A small network was shown many inputs. Here are its activations along a few directions, one row for each input.
In each table, some parts of the input vary, and every possible input appears once, in random order.
Descriptions start from the smaller parts, as in this example, which fits no table here: one of 4 places along a line, together with either a single point or one of 9 places around a ring or (one of 3 separate values, together with one of 8 places around a ring).
Shared parts are said once, and a part with two or three values counts as separate values.
In the rows, zero is written as 128.

Other details of the inputs vary at random and push rows far along three fixed directions, the same in every table; ignore that.

Rows:
R1: [141  90 195  87  64 145 167 122 116 164 105  80]
R2: [ 96  82  90 183 181 143 126 120 102 188  80  79]
R3: [114  83 204 124 111 138 144 157 114 149 156  78]
R4: [128 166  83 140 162 136 112 137 130  97  97 188]
R5: [132 101  43 153 168  95 104 115 151 147 111 124]
R6: [ 88 132  54 166 201 100 108 110  73 178  45 103]
R7: [172 117  96 134 126 142 141  69 192 110 176 146]
R8: [ 72 248 124 115 167 125 112 148  23 110  24 180]
R9: [127 101 203 116 100 127 139 136 107 150 157  70]
R10: [156 120  64 143 161 126 116 113 182 103 138 174]
R11: [126 109  32 179 180 135 106 111 141 149  88 136]
R12: [153 145 104 113 111 110 114 130 166  90 156 166]
R13: [160 129  65 135 126 123 130  70 184 114 160 149]
R14: [116  95 201 130  99 153 145 153 111 150 156  80]
R15: [110 106 164 138 137 143 139 146 103 148 125 102]
R16: [170 124  75 141 168 125 124  76 172 113 139 155]
R17: [167 146 121 107 102 118 126  97 171  95 176 154]
R18: [149 131 104 117  89 124 134 115 180  98 181 157]
R19: [177 103  93 149 130 158 133  86 198 109 175 152]
R20: [107  76  97 175 195 127 117 132 103 182  80  75]
R21: [151  80 173 121 103 124 146 111 158 140 186  80]
R22: [ 97 131  72 153 189  99 108 116  86 167  62 106]
R23: [ 84 199 159  95 115 118 125 171  76  99 101 170]
R24: [162 133 119 110  95 111 119 129 180  91 177 157]
R25: [175 169 123  63  76 132 148  97 157  81 102 200]
R26: [178 136 143 113 122 129 129 101 172  91 171 153]
R27: [ 98  95 183 128  82 143 147 166 118 152 160  84]
R28: [132 207  94 124 199 142 115 124 114  65  75 235]
R29: [167 109  73 145 137 132 116 113 190 108 158 161]
R30: [135 163 228  73  36 133 151 141 129  90 201 127]
R31: [166 107  86 147 152 147 133  93 185 109 155 159]
R32: [123  91  89 157 125 120 124  96 133 179 131  70]
R33: [118 120 168 124 140 118 133 129  99 147 121  92]
R34: [164 135 125 102 109 107 130 100 175  94 179 152]
R35: [136 206 100 121 202 136 113 131 114  61  73 235]
R36: [175  94  90 136 128 126 114 118 202 104 176 153]
R37: [ 94 179 170 104 133 131 124 182  83  93 101 175]
R38: [139  85  71 147 134 103 117 117 169 146 147 108]
R39: [129  91  64 153 119 118 126 104 167 154 149 108]
R40: [122 193  72 124 177 109 112 105 107 101  79 185]
R41: [122 106 200 120  96 135 144 133 106 154 155  67]
R42: [111 210 197  86 121 144 144 140  82  76 118 177]
R43: [116 108 189 111  83 111 135 142 106 154 159  68]
R44: [156  79  99 160 157 138 121 108 163 147 141 111]
R45: [ 75 188 147 140 202 135 109 172  25 134  20 152]
R46: [150  85  86 165 176 135 115 109 154 145 120 115]
R47: [138  99  58 153 144 105 104 117 152 148 126 114]
R48: [ 88  90 161 137 127  97 128 144  78 197 110  37]
R49: [ 93 168 214 114 108 162 144 168  67 116 115 133]
R50: [114 103 202 116 102 131 148 134 107 154 156  72]
R51: [159  76 103 156 161 132 118 113 163 142 142 112]
R52: [115  99 201 117 103 130 148 134 109 154 155  67]
R53: [ 92 238 159  80 114 123 126 171  76  65  97 210]
R54: [ 89 110 130 162 162 131 126 123  62 191  73  59]
R55: [ 68 104 109 166 175 121 115 167  66 191  59  83]
R56: [100 227 171  94 125 147 122 183  79  63  95 215]
R57: [ 72 210 146 117 138 149 130 170  63 101  72 186]
R58: [157 138 110 114  88 124 125 120 180  92 180 159]
R59: [139 153 165  98  98 111 125 129 126 107 155 134]
R60: [ 96 108 169 125  59 131 140 152 114 160 160  72]
R61: [176 133  68 131 134 113 116  78 182 108 157 154]
R62: [106 119  84 149 169 100 114 113  97 168  86  97]
R63: [115 184 195 105 123 156 136 160  86  90 118 168]
R64: [103 121 141 128 105 113 120 153 106 151 129  98]
R65: [162 130 132 105  80 126 146  92 182  99 199 140]
R66: [ 66 177 146 117 146 103 115 179  50 134  64 136]
R67: [119 101 205 118  98 132 142 138 103 154 154  62]
R68: [155 114 132 134 130 132 132  99 147 133 151 112]
R69: [110  85 190 122  94 124 136 175 122 147 160  82]
R70: [143  91  70 151 125 109 113 114 164 151 146 107]
R71: [189 103  74 118 140 153 141  88 185 115  84 178]
R72: [175 127  71 130 136 110 114  84 182 107 156 149]
R73: [ 86  79  79 186 196 110  98 157  81 200  50  66]
R74: [ 98  79  72 184 169 129 111 137 105 192  83  79]
R75: [ 98 122 136 133  98 123 125 149 103 152 128  97]
R76: [143 137  97 119 108 118 127 120 168 100 160 157]
R77: [144  80 111 105  72 123 145 129 151 161  98 104]
R78: [116  77 233 115  54 144 168 135 121 165 195  35]
R79: [132 101  54 176 210 133 116 107 134 149  84 130]
R80: [123 206 161  89 117 142 130 166 122  50 129 216]
R81: [147 188 216  79  76 151 150 129 128  65 178 172]
R82: [125 136  89 112 139 141 130 140 112 134  25 171]
R83: [101  93 184 126  86 138 145 168 118 151 160  81]
R84: [168 115 141 114  89 140 130 136 194  87 197 153]
R85: [133 157 168 115 100 154 145 114 124 109 149 133]
Description of these inputs: one of 5 places around a ring, together with either a single point or (one of 2 separate values, together with one of 8 places along a line).
Question: The inputs of R54 and R74 match in every part but the place on the ring of 5. If R78 is changed in the same way as R54 into R74, which row does it become?
Answer: R27
Question: The inputs of R16 and R55 match in every part but the place on the ring of 5. If R9 is changed in the same way as R16 into R55, which row does it become?
Answer: R36
Question: The inputs of R51 and R12 match in every part but the place on the ring of 5. If R46 is changed in the same way as R51 into R12, which row does it become?
Answer: R47
Question: Change only the choice among 2 separate values in R70. List by row number the other rows that result.
Answer: R53
Question: Change only the place on the ring of 5 in R2. List by row number the other rows that result.
Answer: R7, R13, R39, R57
Question: Change only the place on the line of 8 in R13. List by row number the other rows that result.
Answer: R6, R22, R34, R40, R48, R62, R65
Question: Change only the choice among 2 separate values in R32. List by row number the other rows that result.
Answer: R13

Rows:
R86: [155  70 113 140 125 132 131 117 160 153 140  98]
R87: [104 117 138 132 150 127 127 154  89 156  73 106]
R88: [ 93 158 171  93  58 127 136 184 106 117 135 138]
R89: [162 147 129 107 117 132 131 106 150 103 140 152]
R90: [152 119 108 145 132 117 122  97 156 131 152 116]
R91: [150 131 147 100 115 117 136 116 148 110 140 145]
R92: [150 133 127 122 126 138 127 136 155  97 152 165]
R93: [116 140 155 134 116 137 123 139 116 120 151 119]
R94: [156 136 129 119 114 152 129 115 155  99 136 159]
R95: [121 157 171 116 106 154 131 153 117  99 139 153]
R96: [114 114 108 145 159 108 117 120 103 157 108  94]
R97: [ 92 130 139 130 156 102 118 138  82 155  92 100]
R98: [107 106 168 135 114 123 130 154 105 151 155  81]
R99: [129 151  94 141 166 117 111 127 126 104 121 162]
R100: [140 150  96 126 163 132 119 125 125 104  83 178]
R101: [119 139 176 112 108 124 131 155 125 108 164 125]
R102: [136 135 124 127 124 154 146 124 159  97 150 165]
R103: [111 114 177 125 106 143 133 164 110 140 141  99]
R104: [125 124 157 119 108 153 143 133 121 132 127 130]
R105: [119 142  84 152 166 134 128 111 137 116 122 150]
R106: [ 95 134 137 132 155 107 120 139  80 155  93  96]
R107: [135 109 165 109 104 121 142 129 128 141 141  97]
R108: [160  79  98 142 133 137 125 110 169 145 136 107]
R109: [112  98 116 126  77  97 127 128 136 165 151  72]
R110: [133  85 146 131 104 135 146 107 129 170 146  78]
R111: [122 148 172 109 112 139 134 162 117  96 139 156]
R112: [134 163  95 136 156 126 112 100 123 111 113 153]
R113: [164 104 106 128 130 120 130  96 158 134 141 121]
R114: [152 150 128 113 125 120 126 110 145  98 157 152]
R115: [ 85 153 153 127 152 112 117 163  79 130 100 129]
R116: [111 118  31 158 148  95 101 124 138 153 104 122]
R117: [142 139 141 111 108 142 156 101 146 110 142 143]
R118: [138 104 154 125  99 136 137 112 128 149 143  88]
R119: [ 93 136 135 158 152 122 115 150  81 154 102 102]
R120: [129 160  94 134 158 128 121  98 122 117 116 160]
R121: [ 98 155 141 127 149 121 118 137  76 144  94 107]
R122: [145 134 126 117 118 155 150 112 159  99 135 163]
R123: [104 161 111 106 101 122 124 154 106 124  82 155]
R124: [132  98  64 162 186 119 110 128 142 147  97 129]
R125: [121  91 119 119  70 105 135 125 137 170 136  75]
R126: [138 121 144 115 122 128 129 145 155 104 151 155]
R127: [162  99 107 143 127 138 128 110 167 132 135 128]
R128: [140 109 100 151 138 132 126 106 159 131 166 129]
R129: [102 121 102 158 167 141 122 138  99 155  89 128]
R130: [136 148  97 147 159 137 115 132 134 111 107 168]
R131: [124 106 150 137 115 128 125 139 132 140 166  90]
R132: [111 167 141 107 153 127 124 152  96 106  68 174]
R133: [138 152 125 118 123 135 145  98 150  98 155 153]
R134: [136 167 176 103  99 135 140 129 112 107 128 146]
R135: [155  78 114 135 125 116 133 100 153 153 142  91]
Question: Describe the family of inputs behind these rows.
Answer: one of 5 places around a ring, together with either a single point or one of 9 places along a line
Question: The inputs of R88 and R123 match in every part but the place on the ring of 5. If R103 is changed in the same way as R88 into R123, which row does it become?
Answer: R108
Question: The inputs of R119 and R134 match in every part but the place on the ring of 5. If R105 is changed in the same way as R119 into R134, which row does it become?
Answer: R117
Question: Change only the place on the line of 9 in R114. List by row number the other rows that result.
Answer: R90, R96, R97, R106, R112, R120, R121, R133
Question: Change only the place on the ring of 5 in R94. List by row number the other rows that result.
Answer: R93, R95, R112, R118
Question: A walk changes only the place on the ring of 5. It starts at R128 and steps to R129. List the rest of the walk in order.
Answer: R104, R110, R120
